A small network was shown many inputs. Here are its activations along a few directions, one row for each input.
Each table varies a few parts of the input and shows all the possible inputs, shuffled.
A made-up example of a description, with smaller parts first: one of 5 places around a ring, together with either a single point or one of 11 places along a line or (one of 2 separate values, together with one of 6 places along a line).
Shared parts are said once, and a part with two or three values counts as separate values.
(in the rows, 128 means zero)

Rows:
R1: [125 168 117 165 204 137 127 101 151 144 130 132 129 123 137 117 152 139]
R2: [134 108 135 118  65 115 126 133 111 127 132 132 115 125 114 126 106 128]
R3: [ 93 113  73  82 147 139 186 150 133  89 147  92 230 133 204 130 102  90]
R4: [121 113 150 121  71 121  91 167 128 126 132 160 102 127 132 138 117 118]
R5: [136 134 119 131 141 148 146  87 104 116 126  80 138 136 105 124 128 152]
R6: [131 103 145 103  73 115 111 159 118 134 123 150 102 134 120 132 113 124]
R7: [133 149 125 138 170 145 151  84 123 119 117  89 131 139 112 115 143 147]
R8: [135 111 159 125  95 117  95 182 146 130 126 176 105 120 136 131 135 114]
R9: [128 154 125 139 189 140 146  89 135 119 123 108 127 133 114 114 148 143]
R10: [140 114 148 134 113 121  80 175 143 155 124 177 106 117 136 150 134 105]
R11: [126 158 121 156 194 133 135  92 148 133 126 125 125 132 127 120 148 140]
R12: [134 112 119 125  74 105 142 116  97 145 128 116 127 118  99 139 111 134]
Describe the family of inputs behind these rows.
> either a single point or one of 11 places along a line

Rows:
R13: [136 145 148 143 157 125 131 103 133 107 124 124  99 127  95 117 147 144]
R14: [141 151 142 166 181 155 104 109 151 131 122 129 125 128 131 136 147 132]
R15: [116 136 121 111 165 145 139 131 129 109 127 108 153 144 141 116 133 129]
R16: [120 158 124 171 187 116 116 142 167 160 124 166 126 100 148 129 158 124]
R17: [130 127 121 118 124 127 153 100 116 127 120 105 130 135 124 110 117 135]
R18: [116 124 127 106 142 133 153 107 125  99 125 109 135 137 119 116 122 133]
R19: [109  98 147 103  39 111 100 186 134 112 126 156 121 132 153 145 106 100]
R20: [129 131 119 139 125 119 135  96 117 151 125 116 113 142 101 134 124 152]
R21: [143 152 154 145 161 143 125 108 137 114 121 125 112 134 108 117 158 148]
R22: [127 122 109 125 114 117 150 101 103 138 129 112 138 132 118 129 108 147]
R23: [129 142 118 138 182 158 112 113 139 130 125 120 132 136 144 135 137 122]
R24: [161  97 165 134  71 114  77 173 130 153 124 177  94 110 105 129 127 124]
R25: [120 123 100 124 150 151 141 135 128 102 141 100 175 129 166 133 120 115]
R26: [126 148 127 121 176 147 125 123 134 121 118 120 126 144 131 118 147 136]
R27: [121 115 156 115  65 119  79 180 135 128 136 182  78 131 135 130 113 121]
R28: [133 144 140 122 162 148 133 111 133 118 119 114 115 144 123 117 143 142]
R29: [113 116 117 105 122 138 166 121 125  90 132  99 156 131 134 119 123 128]
R30: [134 137 126 168 123 115 113  92 109 158 128 122 112 108  90 136 141 146]
R31: [156  92 154 112  72 111  86 179 127 152 122 168  89 116 109 145 119 119]
R32: [120 132 135 110 153 148 143 118 127 108 130 100 141 144 135 115 133 137]
R33: [115 127  91 127 151 108 151 141 159 129 149 150 187 116 183 135 124  92]
R34: [139  78 146  97  50 114 117 189 109 138 115 150 128 122 130 163 121  93]
R35: [128 123 111 114 108 128 165 114 114 114 129 100 156 129 132 112 113 128]
R36: [137 137 130 159 130 117 126  96 122 149 125 123 100 131  94 133 138 156]
R37: [126 133 133 118 155 132 140 102 131 108 118 120 110 138 104 117 134 138]
R38: [138 158 145 144 176 141 119 121 139 121 115 127 114 133 122 122 161 145]
R39: [139 137 129 133 132 129 142  96 125 136 115 110 105 139 113 111 128 137]
R40: [111 135 101 132 176 108 142 140 157 148 145 160 164 121 173 133 128  96]
R41: [129 138 113 146 120 119 122  95 106 162 129 114 113 116  97 142 127 142]
R42: [130 129  97 128  91 116 155 112  98 135 143 103 160 110 117 140 102 124]
R43: [126 132 106 131 106 117 140  97  96 151 137 111 141 115 105 140 112 131]
R44: [115 127 110 111 146 147 150 141 132  97 132  99 170 133 155 118 129 124]
R45: [142 144 144 158 135 123 132  95 127 133 121 118 101 132 100 109 141 141]
R46: [119 131 110 125 171 152 125 122 128 116 136 108 157 135 155 133 123 117]
R47: [130 117 170 137  68 125  74 173 138 129 139 194  77 122 129 118 126 128]
R48: [144  84 150  99  62 110 101 185 113 146 119 160 111 124 119 154 115 104]
R49: [130 119 100 122 100 117 162 116 104 121 134 103 157 121 131 130 101 141]
R50: [116 122 126 109 134 150 155 130 128  98 137  89 163 134 148 115 130 131]
R51: [111 106 153 104  53 111  89 185 130 120 133 169 100 134 145 138 104 109]
R52: [115 151 108 146 187 116 130 144 163 162 130 164 138 114 159 132 140 110]
The inputs of R23 and R25 match in every part but one. If R31 is changed in the same way as R23 into R25, which row does it become?
> R34
The inputs of R16 and R40 match in every part but one. If R30 is changed in the same way as R16 into R40, which row does it become?
> R43
Describe the family of inputs behind these rows.
> one of 4 places along a line, together with either one of 2 separate values or one of 8 places along a line
A walk changes only the place on the line of 8. It starts at R41 and steps to R20. List the rest of the walk in order.
> R39, R37, R28, R26, R23, R52
Which other rows does R34 become when the choice among 2 separate values takes its other values? List them by row number.
> R19

Rows:
R53: [132 144 167 148 158 148  84 134 152 124 122 155  76 135 117 118 150 141]
R54: [109  94 119  86  75 128 130 179 122 111 135 128 169 134 175 147  99  97]
R55: [113 122  94  93 179 141 184 138 141  92 129  98 197 136 176 114 125 112]
R56: [137 164 145 159 207 150 104 105 148 139 119 130 106 130 111 115 169 149]
R57: [138 158  96 167 190 125 154  52 119 152 124  89 135 126  96 130 137 157]
R58: [136  89 131 115  37 101 111 165 105 147 138 153 123 103 115 152 102 115]
R59: [122 144 117 123 159 142 174  95 127 102 123  79 153 135 126 112 138 138]
R60: [132 148 129 138 174 135 150  76 114 127 115  93 116 139  89 125 151 154]
R61: [114  83 108  94  49 108 116 194 115 141 137 151 158 114 162 161  93  80]
R62: [131 132 168 150 116 119  72 159 154 139 122 183  68 126 123 129 147 131]
R63: [141 117 152 129  74 115 103 137 116 147 121 148  78 133  99 124 122 143]
R64: [ 90 151  66 117 187 128 183 112 141 113 153 104 205 127 188 121 113 110]
R65: [138 135 148 122 118 139 122 104 115 117 115 118  88 140  93 118 129 151]
R66: [150 175 122 186 222 147 117  83 144 161 120 122 119 119 117 128 165 145]
R67: [127 121 134 109 107 142 138 121 111  88 129  97 136 139 125 113 117 131]
R68: [117  99 116  79 122 148 151 156 132  85 138 109 178 146 172 129 111 100]
R69: [150 101 155 127  59  91  99 157 121 171 121 178  80 116  99 134 117 121]
R70: [141 123 168 149  94  97  74 179 155 156 123 210  76 111 119 142 142 111]
R71: [129 105 135 116  57 125 120 152 104 118 135 126 128 128 123 135 107 134]
R72: [113 155  88 154 177 132 174  63 126 128 139  88 170 123 135 114 128 141]
The inputs of R62 and R71 match in every part but one. If R53 is changed in the same way as R62 into R71, which row does it become?
> R67
Describe the family of inputs behind these rows.
> one of 4 places along a line, together with one of 5 places along a line
Which other rows does R57 become when the place on the line of 4 takes its other values? List them by row number.
> R64, R66, R72
